Each row below holds a small network's activations on one input, seen along a few directions.
In each table, some parts of the input vary, and every possible input appears once, in random order.
A made-up example of a description, with smaller parts first: one of 3 separate values, together with either a single point or one of 9 places around a ring or (one of 6 places along a line, together with one of 8 places around a ring).
Shared parts are said once, and a part with two or three values counts as separate values.

Other details of the inputs vary at random and push rows far along two fixed directions, the same in every table; ignore that.

Table:
row 1: [-11 -44  16   9   4 -24 -19 -17  12 -23  -5  21]
row 2: [-14 -16  11   6  24 -17 -10 -30  13  14   3  14]
row 3: [-10 -35  14  -2   8 -15 -19  -1   4   5 -12  23]
row 4: [ -7   9  -4  -1  22  -4  14   2  -3  41 -17   5]
row 5: [-28   1  11   9  23 -19 -11  -8  21  27 -17  16]
row 6: [  4 -59  15  13 -13  -6 -52   6   8 -56  21   9]
row 7: [-16  39   4   8   5   2   8   5   0  15  -3   0]
row 8: [-29  37   6 -18  25 -16 -20 -13  19  41  23  13]
row 9: [  1 -37   2   9  14 -13 -13 -20   9 -11   1   7]
row 10: [ 33  24 -18  12 -14  21  25  17 -26 -13 -14 -29]
row 11: [-24  14   2   9  25 -17  -1  -6  11  42 -16  25]
row 12: [ 22  -7 -29   4 -17  30  71  27 -26 -14 -28 -27]
row 13: [ 11 -19 -14   1   2  11  21  -1 -13  10  -9 -10]
row 14: [ 32 -68  12  13 -39   9 -31  15  -8 -81   5  -1]
row 15: [  7  -5  10 -17 -15  -2 -12   0   3 -14  12   5]
row 16: [  6 -56  11  14 -32   4 -25   1  -4 -66  25  -3]
row 17: [ -5 -20  15   6   5  -1 -43  -8  12 -13  16  11]
row 18: [ -7 -48  13 -10  13   6 -22 -11  11  -2  -5  20]
row 19: [-16 -52  22  -9   0  -2 -20  -6  10 -17 -12  29]
row 20: [-11  21  -8 -14  12  -7 -13   0  11  16  20   0]
row 21: [ 13 -61  33   3 -27  -3 -59 -14  -2 -61  11  17]
row 22: [ 23  -8 -34  20 -10  14  49  14 -18  -3 -14 -22]
row 23: [-22 -17   9   9   9 -15 -12 -12  10  13 -10  28]
row 24: [ 12  -7 -14  19 -22  11  15  23 -14 -40   5 -20]
row 25: [  2 -10  -6  -9  -5  -9 -17  13   7 -18  19  -2]
row 26: [  5 -15  18 -23  -2 -11 -46 -17   8  -7  15  16]
row 27: [-30  51  16   4  29 -13 -17   2  15  41  -4  18]
row 28: [-15  48  15 -26  23 -25 -30  -2  13  40  -7  25]
row 29: [ 34 -47 -34  26 -49  25  65  19 -26 -63 -16 -48]
row 30: [  2 -66  30   9 -26  -3 -51  -8   8 -61  24  14]
row 31: [-11  57   5 -27  30 -12 -23 -13  11  55  -1  14]
row 32: [ -3  55 -15 -13   9   5  28   1  -1  37  12 -16]
row 33: [ 6 40 -2  2 13 10 -6 -6 -8 23 -8 -6]
row 34: [-18  15  30  -1  11  -6 -33 -14  12  15   4  23]
row 35: [ 19  21 -15 -16  -4  11  11   7  -4   5   6 -15]
row 36: [ -7 -52  11  12   5 -13 -29  -7  19 -16  -5  10]
row 37: [  6 -19  14 -19  -6  -4 -34 -10  10 -12  20  11]
row 38: [-20  -1   9 -14  -2 -20 -27   2  15  -9  17  16]
row 39: [-14  55   3 -21  11  -9   4   4   7  36  -5  10]
row 40: [-29  41  16 -20  19 -19 -17 -10  19  39  14  19]
row 41: [ 24 -20 -24   2 -10  29  52  21 -19 -14 -21 -23]
row 42: [  0  20 -25  14  11  12  43  -2  -2  27 -16 -27]
row 43: [ 37  16 -27  -8 -21  17  36  27 -17 -16  -1 -31]
row 44: [ 45  34 -34  17 -32  31  62  30 -42 -26 -22 -47]
row 45: [-9 66  0  2 22 13 16 -8 -3 52 -4 -6]
row 46: [ 14  -6 -11  -8 -29   3  15  17  -7 -34  10 -15]
row 47: [-27  30   7 -16  18 -25 -25   6  20  23  12  19]
row 48: [   1 -101   28   -6  -21    4  -33  -10    6  -57    4   24]
row 49: [-24  -1  16   8   1 -10 -29  -1   9 -11  10  15]
row 50: [-6 14  6  8  5  8 -6 -8  2  8 13 -4]
row 51: [ 11  39  -8   9   6  15  17  14  -8  16 -10 -14]
row 52: [  2 -17 -10  16 -15   8  36  -3  -5 -11  -9 -21]
row 53: [-17  19   1 -10  26  13  27 -11   2  47 -13   5]
row 54: [  7  10 -15  14 -11  18  21   4 -13 -13  15 -26]
row 55: [-10  59   3 -23  10 -13  -1  -1   1  36 -10  10]
row 56: [  9 -67  19 -12 -25 -18 -56   9  15 -63  23  18]
row 57: [-26  -1  11   6  17 -14  -6 -20  11  34  -4  26]
row 58: [ -6 -16  -3  10   8   0   5 -17   2  17   1   8]
row 59: [ 30 -19 -37  22 -29  30  71   6 -23 -26  -8 -53]
row 60: [-26  21   9  -8  34  -7   4 -21   5  65  -7  16]
row 61: [ 25  16 -30  -7 -16  17  33  16 -12 -10  12 -33]
row 62: [  6 -17 -11   4 -14   8  36   8 -19  -5 -17  -9]
row 63: [-21  14   6   8  31 -26   2 -11  13  29 -16  17]
row 64: [-13  19  -2   8  14   3 -14  -2   5  12  13  -2]
row 65: [  0  -5  15   2   9   4 -38  -8   8  -1   6  11]
row 66: [-13 -18   1   7  20  -8 -18 -18  12  24  -2  20]
row 67: [-10  15  24  -3  16  -4 -42 -23   6  19   4  18]
row 68: [-13  52  13 -25  14 -14 -12 -12   6  41   0  15]
row 69: [ 41  20 -28 -10 -22  14  32  23 -23 -17  -6 -31]
row 70: [ 19  23 -13  12 -23  23  36  18 -22 -19 -12 -24]
row 71: [  1 -80  22  -1 -18  -6 -26 -12  -1 -34   5  18]
row 72: [ 29  41 -30  -9 -20  15  53  31 -20  -4  -9 -31]
row 73: [ 39   7 -33  23 -29  32  52  32 -29 -36  -1 -48]
row 74: [-15  14   2 -13  -2 -11  -6   0   7   3  21   3]
row 75: [ 11   3  -8 -10  -5  -3  -4  15   4  -9  12  -7]
row 76: [  5 -20  22   3 -15  -4 -39  -5  -3 -34  -4  15]
row 77: [  1  52 -28  15   9   6  83  -4 -18  34 -18 -29]
row 78: [-11  27  -7   9  34 -16  20  -8   7  38 -16   2]
Each input here is: one of 6 places around a ring, together with either one of 5 places along a line or (one of 2 separate values, together with one of 4 places along a line).
Changing only the place on the ring of 6 turns row 3 into row 13. The same change can be made to row 28. Which row results?
Answer: row 31
Changing only the place on the ring of 6 turns row 41 into row 12. The same change can be made to row 6. Which row results?
Answer: row 24
Which other rows does row 31 become when the choice among 2 separate values takes its other values? List them by row number.
Answer: row 33
Start at row 49 and move only the place on the line of 4, one step at a time. The first step leads to row 7. Which rows follow, in order?
Answer: row 70, row 76
Which other rows does row 51 become when the choice among 2 separate values takes its other values? List them by row number.
Answer: row 43
Which other rows does row 77 become when the place on the line of 5 takes its other values? List them by row number.
Answer: row 48, row 52, row 57, row 71

Table:
row 79: [-1 22 -1  1 -2 -3 -5  2  2 -6 13 -6]
row 80: [-15 -15   5   0  10 -18 -19   4  18   1   1  16]
row 81: [  5  -7 -14  13 -12  10  29  -3  -9 -16   9 -22]
row 82: [  4  -4  -9  -3 -20   9  30  14 -11 -20  -4 -10]
row 83: [-17   3  16   3  -2  -9  -7  -4   5  -4  -1  12]
row 84: [ 17  -5  -4  -7 -18  11  23   6 -14 -11 -15  -8]
row 85: [  6  -2  10 -18   5  -7 -34  -7   9   1   7  13]
row 86: [-22  98 -14   6  50   1  38   3   2  92 -30  -3]
row 87: [-11 -12  11  13   7   0 -18 -18   5   4   8   7]
row 88: [ 23 -12 -19   3  -7   5  22  11 -11 -11 -15 -16]
row 89: [  5   2  -6 -10 -11   0  -4  11   1 -15  15  -8]
row 90: [ 15  -3 -16  25 -10  10  20  12 -12 -17  -9 -18]
row 91: [  6  -6  -6  -6   4   6  11 -12  -4  12  -1  -5]
row 92: [-16 -23  24  -1  20  -5 -42 -25  15  12   6  24]
row 93: [  1  -4 -10  -5   8 -10   7   8   1   8  -7   2]
row 94: [-16 -10   9  11  11 -19 -22  -2  15  -3   1  13]
row 95: [12 16 -1 -2  1 10 -7  3 -5  0  2 -6]
row 96: [ 11   8  -6 -17  -6  -2  -2   8  -1  -1  10  -4]
row 97: [ -9   7  19   3   7  -9 -45  -8  11   1  12  15]
row 98: [  8  -5   7   3  -9  13   6   2 -10 -10 -12   0]
row 99: [-10  -3  18   9  -3   0 -16  -6  -1  -6  -5  14]
row 100: [ -9 -12  14 -16  -3 -10 -11  -1   4   2  -4  19]
row 101: [  7 -19  -9  -8  -6   3  14  -4  -2  -1   8  -6]
row 102: [  7 -13 -18   2 -14  12  33   4  -7 -12   9 -21]
Changing only one part turns row 84 into row 88. The same change can be made to row 99. Which row results?
Answer: row 90
Describe the family of inputs behind these rows.
Answer: one of 4 separate values, together with one of 6 places around a ring
Start at row 89 and move only the place on the ring of 6, one step at a time. The first step leads to row 96. Which rows follow, in order?
Answer: row 85, row 95, row 97, row 79
Which other rows does row 86 become when the choice among 4 separate values takes its other values? List them by row number.
Answer: row 92, row 95, row 98
Which other rows does row 91 become when the place on the ring of 6 takes its other values? List them by row number.
Answer: row 81, row 87, row 92, row 101, row 102
